A small network was shown many inputs. Here are its activations along a few directions, one row for each input.
In each table, some parts of the input vary, and every possible input appears once, in random order.
A made-up example of a description, with smaller parts first: one of 2 separate values, together with either a single point or one of 11 places along a line or (one of 4 places along a line, together with one of 8 places around a ring).
Shared parts are said once, and a part with two or three values counts as separate values.
In the rows, zero is written as 128.

Other details of the inputs shift rows strongly along three fixed directions, in all tables alike. That doesn't count.

Table:
R1: [160 110 145 120 143 144  77 128 135  93 151 141 115 152]
R2: [117  95 119 162 173  99 133 106 100 123 136 148 158 188]
R3: [131 140  85 116 153 168  88 138 124 196 167 135  87  76]
R4: [146  94 180 106  79 111 118 131 132  86 123 114 136 120]
R5: [153 138 148 119  86 139  70 137 121  48  89 104 144 119]
R6: [ 77 195  85 154 157 118 179  98  43 139 101 123 123  70]
R7: [126 161 102 115 121 178 100 118 107 159 132 123 113  50]
R8: [115 123 110 159 198 116 184 111 142 153 144 162 137 198]
R9: [166  83 131 120 191 137  74 128 141 170 212 186  87 166]
R10: [125 167  90 125 123 171  92 138 120 155 130 112 112  53]
R11: [ 85 146  68 165 179 141 156 110  88 198 135 125 137 100]
R12: [143  95 149 119 119 121 118 153 146 131 161 119 101 139]
R13: [125 167 109  86 112 165 132 120 143 176 116 132 113  58]
R14: [118 181 100  89  84 164 117 129 146 158  95 118 110  50]
R15: [143 135 160  76  71 125 101 122 151  71  77 119 145 129]
R16: [142 109 159 115  98 128 114 140 143 112 147 113 106 121]
R17: [164  95 134 116 147 123  61 139 139 121 170 156 112 165]
R18: [145 118 183 104  55 128 106 141 141  52 100  87 132 102]
R19: [125 123  98 168 206 110 172 125 147 172 160 170 122 217]
R20: [147 107 179 113  82 126 121 134 133  76 125 108 129 126]
R21: [143 116 173 112  63 125 111 149 139  58 103  89 131 112]
R22: [106  87 151 164 137  84 176 120 110 120 128 125 160 169]
R23: [147 102 166 119  75 101 106 149 139  87 118 104 130 128]
R24: [165 120 139 100 139 130  96 141 177 123 157 162 101 182]
R25: [152 123 142 117 102 127  70 138 120  74 105 112 140 139]
R26: [ 73 167  66 171 141 142 158 111  76 163  93 105 157  84]
R27: [ 73 166  74 142 127 119 186 107 111 183  78 123 160  89]
R28: [157 115 142  94 120 113  96 136 169 120 136 157 120 164]
R29: [164 103 138  95 166 132 115 122 169 166 180 187  97 163]
R30: [160  87 171 119 131 128 109 144 154 122 183 142  92 159]
R31: [117 113 119 143 166 100 166 120 137 129 119 150 151 207]
R32: [122 182 103  92  91 169 122 132 150 152  96 116 111  45]
R33: [ 99 114 158 170 113 100 187 121 103  74  88  95 179 151]
R34: [145 111 130 111 116 130  71 129 122 112 131 135 125 123]
R35: [123 201 115  80 122 137 144 117 116 149 122 147  70  53]
R36: [ 73 179  78 146 132 135 192 101 112 174  81 118 155  92]
R37: [117 129 101 165 196 113 179 125 146 153 144 158 140 202]
R38: [145 154  88 102 158 159 114 145 170 220 172 155  71  98]
R39: [155 136 164  92 101 140 119 120 154  72  98 137 140 138]
R40: [106 117 125 191 151 100 190 138 115 120 126 105 150 166]
R41: [101 116 128 173 123  92 179 138 107 117 106  92 160 153]
R42: [139 133  96 114 172 174  88 131 127 210 189 153  79  81]
R43: [131 192 104  94  82 168 112 138 153 146  90 109 111  39]
R44: [ 99 134 139 136 119  99 175 104 115  87  59 124 191 170]
R45: [165 116 137 101 169 147 118 125 171 157 181 181  90 170]
R46: [139 102 172 103  52 105 103 143 134  73 101  97 137 110]
R47: [127 133 108 124 128 156 127 152 144 201 182 121  70  71]
R48: [146 124 135 114 120 145  77 123 123 103 134 131 120 127]
R49: [166  96 136  98 181 130 106 127 177 181 198 198  83 175]
R50: [104 121 133 156 131 111 149 101  77  74  76 111 195 158]
R51: [139 108 178 100  59 115 108 140 135  69 103  89 135 113]
R52: [164  94 159 127 135 126 107 162 165 115 184 131  92 160]
R53: [124 174 110  98 116 171 130 123 149 167 116 134 109  56]
R54: [ 84 167 104 159 170 104 215 120  75 178 155 127  86  85]
R55: [114  99 133 176 152  93 170 140 124 123 149 120 141 193]
R56: [120 174  92 115  94 168  82 134 112 147 112 103 118  42]
R57: [142 106 165 113  79 110 109 155 141  84 121  96 131 133]
R58: [124 115 110 180 176 111 132 123 103 112 133 137 150 200]
R59: [121 172  94  93 107 154 119 138 151 178 115 123 112  67]
R60: [106 130 106 157 152  90 174 115 126 138  98 142 166 180]
R61: [104 115 133 156 126 101 145  95  76  78  77 120 198 153]
R62: [103 130 123 162 101  92 129 112  79  65  53  99 200 146]
R63: [ 89 155  75 176 186 155 163 109  89 187 136 132 138  94]
R64: [149 116 186 108  67 133 120 137 135  56 107  96 137 105]
R65: [147 116 137  94 128 121 110 120 161 138 137 160 116 147]
R66: [ 68 139  98 164 117 110 195 116  94 181 107  94 152  70]
R67: [ 95 116 165 146  76  94 170 122  96  65  63  79 188 131]
R68: [159 102 159 129 113 120 106 156 153 108 161 120  99 155]
R69: [122 103  96 184 223 126 147 123 113 155 177 160 126 200]
R70: [158 108 135 115 136 131  67 142 133 104 150 135 120 160]
R71: [102 135 120 152 158 112 183 103 123 130 102 148 163 180]
R72: [119 147 131 101  78 158 132 138 124 160 125  91 110  25]
R73: [102 123 113 175 168 120 151 104  86 119 117 136 166 169]
R74: [173 103 151 118 162 154  81 127 137 103 173 158 108 158]
R75: [160  80 158 118 125 106  99 156 159 131 183 138  98 159]
Each input here is: one of 3 separate values, together with either a single point or (one of 4 places along a line, together with one of 6 places along a line).
Question: Changing only the choice among 3 separate values turns R29 into R61. The same change can be made to R53. Which row results?
Answer: R63
Question: Changing only the choice among 3 separate values turns R34 into R46. The same change can be made to R7. Which row results?
Answer: R20
Question: Change only the place on the line of 6 in R73. List by row number the other rows that result.
Answer: R7, R26, R48, R56, R58
Question: Change only the place on the line of 4 in R64. List by row number the other rows that result.
Answer: R4, R20, R72
Question: Change only the choice among 3 separate values in R8. List by row number the other rows that result.
Answer: R1, R18
Question: Change only the place on the line of 6 in R28. List by row number the other rows that result.
Answer: R27, R29, R49, R60, R65

Table:
R76: [131  84 149 127 163 105 157 138 131 150 192 137 104 172]
R77: [149 112 120 126 128 142  81 148 130 157 180 137  89  72]
R78: [110 168 117 133 138 111 182 110 109 132  98 142 150 105]
R79: [150  88 134 153 162 129 101 155 129 108 185 129 103 175]
R80: [113 151 110 139 113 136 135 127 143 116  87 113 150 141]
R81: [163  97 133 138 166 114  90 118 131 110 167 180 110 183]
R82: [136 149 149 122 137 116 158 128 127  69 104 130 142 175]
R83: [115 135 111 164 173 117 149 119  93  79 100 135 165 194]
R84: [ 83 187  81 162 150 137 208 114 102 170 113 113 127  97]
R85: [128  74 168 116  93  99 111 139 145  79 109 105 165 182]
R86: [ 77 149  82 173 128 138 174 145 126 176 110  83 151  92]
R87: [113 138 138 108 101 133 124 123  93 134 111  99 114  70]
R88: [118 156  97 147 119 140 120 120 120 113  92 104 156 127]
R89: [127 148 132 109  68 133  96 134 151 128  94 124 141  79]
R90: [131 106 145 118 163 111 152 125 130 151 181 158 103 184]
R91: [140 126 139 142 168 122 154 142 141 135 182 150  95 186]
R92: [145 114 178 124 101 186 125  95 135  90 110 130 171  75]
R93: [ 95  91 149 159 150  84 169 116  85  96 127 107 153 173]
R94: [101 109 141 196 182 172 207  90 108 110 120 123 195 165]
R95: [124 132  91 111 144 155  95 129 131 206 169 137 105 100]
R96: [146 152  84 118 165 152  96 126 144 194 154 162 113  88]
R97: [137 165  94 106 158 166 140 143 168 184 152 146  81 101]
R98: [125 167 142 112  89 148 104 135 115  93 111 101 104  78]
R99: [ 98 131 108 155 104 118 148 136 134 159 105 105 159  81]
R100: [ 82 155  67 144 139 137 150  99  95 183  98 112 161  99]
R101: [124 118 128 102  74 138  84 137 122 123 112  82 145  76]
R102: [137 128 112  83 123 157  88 128 165 183 148 145  95 110]
R103: [141 114 175  93  98 101 131 111 125  59 105 130 139 178]
R104: [142 132 127 139 162 146 123 146 124 158 176 127  71 114]
R105: [168  84 158 131 139 101 130 142 168 130 163 160 108 176]
R106: [ 81  93 122 165 146  86 209 121 115 138 117 107 167 175]
R107: [162 134 144 104 133 133  86 119 140 126 160 162  77 103]
R108: [152 132 150  97  68 124  80 125 163  85  85 133 144 117]
R109: [ 84 163  67 133 153 139 152 105  95 182  92 118 168  98]
R110: [135 101 118 106 133 150  84 145 121 165 183 125  86  91]
R111: [122 164 137 115  86 123 142 125 122 131 115 127 123  68]
R112: [161 128 149 112  68 143  67 151 137  72  96  86 141 115]
R113: [129 115 140 107  88 132  93 130  95 102 104 104 134 102]
R114: [104 142  99 172 134 135 148 135  84 128 107  98 142 114]
R115: [152 102 184 135 107  88 113 125 111  55 111 128 138 153]
R116: [133 152  85 135 149 167  97 145 143 189 170 129  97 102]
R117: [105 120 141 173 140  96 196 138 111  94 127  98 151 171]
R118: [133 153 153 108  81 126  97 123 115  96 110 124 114  67]
R119: [143 117 108 154 186 136 114 128 124 125 169 157 102 189]
R120: [106 178  76 142 142 153 135 124 113 145  89 109 157 100]
R121: [112 134  99 108 145 146 148 130 149 218 170 145  85 102]
R122: [152 133 160 103  60 136 114 154 156  80  93  92 120 110]
R123: [118 139 113 138  97 128 130 136 137 166 100 116 144  77]
R124: [141 128 119  80 125 149 116 125 166 176 156 148  79 109]
R125: [135 108 171 105 117 102 111 103 109  53 107 131 134 178]
R126: [152 120 149 115  67 140  68 156 142  65 108  76 143 109]
R127: [116 140 100 159 113 122 130 125 107 157 101 109 162  83]
R128: [131  83 130 136 171 109 165 133 145 177 171 149 108 188]
R129: [125 126 147 139 109 112 153 136 146  80 105 118 142 180]
R130: [ 86 190  86 152 166 144 176 114  89 148 100 116 129  88]
R131: [155 139 122  98 144 135 124 131 172 160 147 171  97 113]
R132: [140 100 182 106  95  97 140 129 116  76 112 114 141 166]
R133: [ 90 132 100 194 167 112 169 121  81 109 115 123 162 184]
R134: [113 113 161 124 124 100 132 111  96  81 115 126 139 168]
R135: [131 150 141 122  88 121 146 133 119 137 114 115 122  63]
R136: [ 99 167  92 142 141 141 156 129 134 139  81 118 160 131]
R137: [152 120 150 118 131 145  94 156 140 118 181 113  70 105]
R138: [ 90 179  92 151 161 122 174 101  87 158 100 138 139  73]
R139: [154 143 171 102  66 133 117 151 134  72 106  93 114 104]
R140: [160 112 140 122 151 127 128 136 177 112 157 153  95 198]
R141: [154  91 164 143 108  96  97 130 107  58 110 133 153 164]
R142: [118 126 118 161 163  97 145 106  91  86  96 155 176 175]
R143: [140 136 112  71 136 160  90 134 165 181 142 152 102 109]
R144: [123 128 112 148 164 132 134 136 121 194 191 138  79  66]
R145: [160  93 145 139 147 128 107 159 169 128 159 136 113 197]
R146: [122 134 133  93  80 143  80 125 101 105 108 114 126  90]
R147: [128  93 132 170 129  91 126 130 120 103 123 116 177 159]
R148: [163  96 137 138 150 111  84 132 149 126 168 165 130 183]
R149: [107 133 113 120 115 129 117 104  89 108  95 121 146 123]
R150: [ 99 147 113 151 113 107 178 118 129 146 100 131 150 110]
R151: [104 115 117 141 168 105 147 103  82  95  98 143 172 192]
R152: [155 128 149  70 149 143  84 123 132 125 157 156  81 125]
R153: [133 136 144 109  64 141 123 158 158  99 109  80 117  80]
R154: [141 109 123  95 121 150  95 147 158 193 157 131  96 108]
R155: [167 138 147  95 120 130 108 126 156 134 163 163  82 108]
R156: [141 125 128 148 189 127 132 123 128 123 172 154  88 183]
R157: [164 101 146 121 146 106 126 123 175 122 156 176 106 183]
R158: [155 142 152  83  76 129  78 131 163  81  75 137 152 111]
R159: [161  86 169 132 143  96 133 145 150 116 188 150 104 163]
R160: [132 119 158  78  60 130  80 134 150  94  92 114 144 128]
R161: [126 142 109 142 111 118 112 108 120 115  91 128 166 116]
R162: [141 102 122 157 174 113 112 126 118 139 177 175 115 172]
R163: [136 107 126 105 179 119 151 122 156 154 154 169 113 191]
R164: [137 125 150 108  60 121 121 144 156 110 109 103 127  66]
R165: [ 86 138  79 154 133 131 154 118  89 192 104  96 162  92]
R166: [ 94 163  98 147 109 144 145 137 134 150  95 103 147 108]
R167: [130 155 111  81 159 151 141 124 133 192 164 155  83  94]
R168: [ 84  90 139 182 190 159 217  72  93 139 123 133 204 166]
Question: What is each input in this table made of?
Answer: one of 3 separate values, together with either a single point or (one of 5 places along a line, together with one of 6 places around a ring)
Question: Changing only the choice among 3 separate values turns R154 into R123. The same change can be made to R85. Which row results?
Answer: R99
Question: Changing only the choice among 3 separate values turns R115 into R104. The same change can be made to R89. Which row results?
Answer: R166
Question: Changing only the choice among 3 separate values turns R90 into R91. The same change can be made to R149. Which row results?
Answer: R119
Question: Change only the place on the line of 5 in R133. List by row number the other rows that result.
Answer: R79, R83, R114, R119

Table:
R169: [138 163  96  83 132 180  72 117 122 161 131 139 106  61]
R170: [122 166 104  75  97 167 104 114 152 162  94 135 125  80]
R171: [136 107 172 115  98  94 134 131 119  81 122 117 125 141]
R172: [137 106 135 139 172 123 155 129 134 180 196 161  89 133]
R173: [163  97 156  92 102 126  80 160 177 114 155 127 100 159]
R174: [121 115 175 121  80  87 147 130 105  48  88  97 149 147]
R175: [138 105 110 157 190 151 113 130 128 171 188 150 106 140]
R176: [ 80 156  96 154 101 130 139 126  75 122  81  76 160  77]
R177: [129 147 114 106  93 167 113 140 163 171 123 111 115  52]
R178: [140 111 145 140 120 123  95 138 115  76 127 109 137 160]
R179: [138 140 134 132 127 115  99 114 106  59  80 137 169 161]
R180: [ 88 112 104 170 144  90 187 130 117 152 110 111 165 171]
R181: [117 116 106 157 162 122 158 143 150 174 157 129 123 168]
R182: [ 96 165 101 140  86 144 161 134 128 145  76  81 157  75]
R183: [ 96 144  98 130  94 123 150 134 126 176 101  97 142  72]
R184: [169 100 156 107 116 142  96 151 183 112 150 136 113 158]
R185: [160  88 159 112 109 118 100 141 168 121 148 142 128 156]
R186: [131 191 117  94  94 142 120 123 131 128 105 134  94  53]
R187: [ 87 151 117 140 159 115 196  85  93 125  90 145 158 160]
R188: [179 130 136 103 131 134  46 132 145  86 146 164  99 153]
R189: [130 108 176 133 109 104 154 117 119  70 115 123 150 152]
R190: [ 94 146 110 151  93 133 131 114  80 124  82  93 171  59]
R191: [139 138  96 131 183 129 136 130 163 184 151 175 116 163]
R192: [134 155 136  97  97 168 121 134 140 152 141 116  85  32]
R193: [101 110 100 190 188 123 161 112  94 163 153 137 154 153]
R194: [115 116 168 134 100  88 159 130 107  55  97 101 148 166]
R195: [139 180  93  91  97 154  94 136 167 167 114 141  98  63]
R196: [121  99 148 150 106  91 114 123  89  62  93 103 173 163]
R197: [139 119 129 142 182 142 160 136 142 168 192 152  83 139]
R198: [135 148 120 131 182 121 156 119 131 150 150 171 105 150]
R199: [124 102 111 153 171 129 155 131 156 194 174 152 125 156]
R200: [ 88 145 110 151 183 106 210  90  93 133 103 146 163 170]
R201: [ 98 130  96 192 171 126 165 121  87 134 123 111 159 155]
R202: [160 115 177 113 113 126 123 141 142  74 143 124 106 155]
R203: [164 117 152  70 110 134  84 125 171  93 111 150 136 167]
R204: [144 112 148 139 118 136  98 132 118  68 115 114 149 146]
R205: [117 105 102 162 175 118 128 135 101 161 167 131 119 154]
R206: [136 134 111 113 109 156  77 136 118 169 151 118  98  43]
R207: [133 110 135 133 159 116 150 130 130 173 184 149  87 122]
R208: [158 117 139  92 142 149  62 110 129  97 133 162 121 167]
R209: [160 114 181 101 101 121 108 146 146  72 146 120  97 149]
R210: [ 85 145 108 143  80 112 164 122 115 149  69  89 173  73]
Question: What is each input in this table made of?
Answer: one of 3 separate values, together with either one of 4 places along a line or one of 10 places around a ring
Question: Changing only the choice among 3 separate values turns R180 into R205. The same change can be made to R173. Which row results?
Answer: R176
Question: Changing only the choice among 3 separate values turns R187 into R208. The same change can be made to R172. Which row results?
Answer: R190
Question: Change only the choice among 3 separate values in R198. List by row number the other rows that result.
Answer: R179, R191
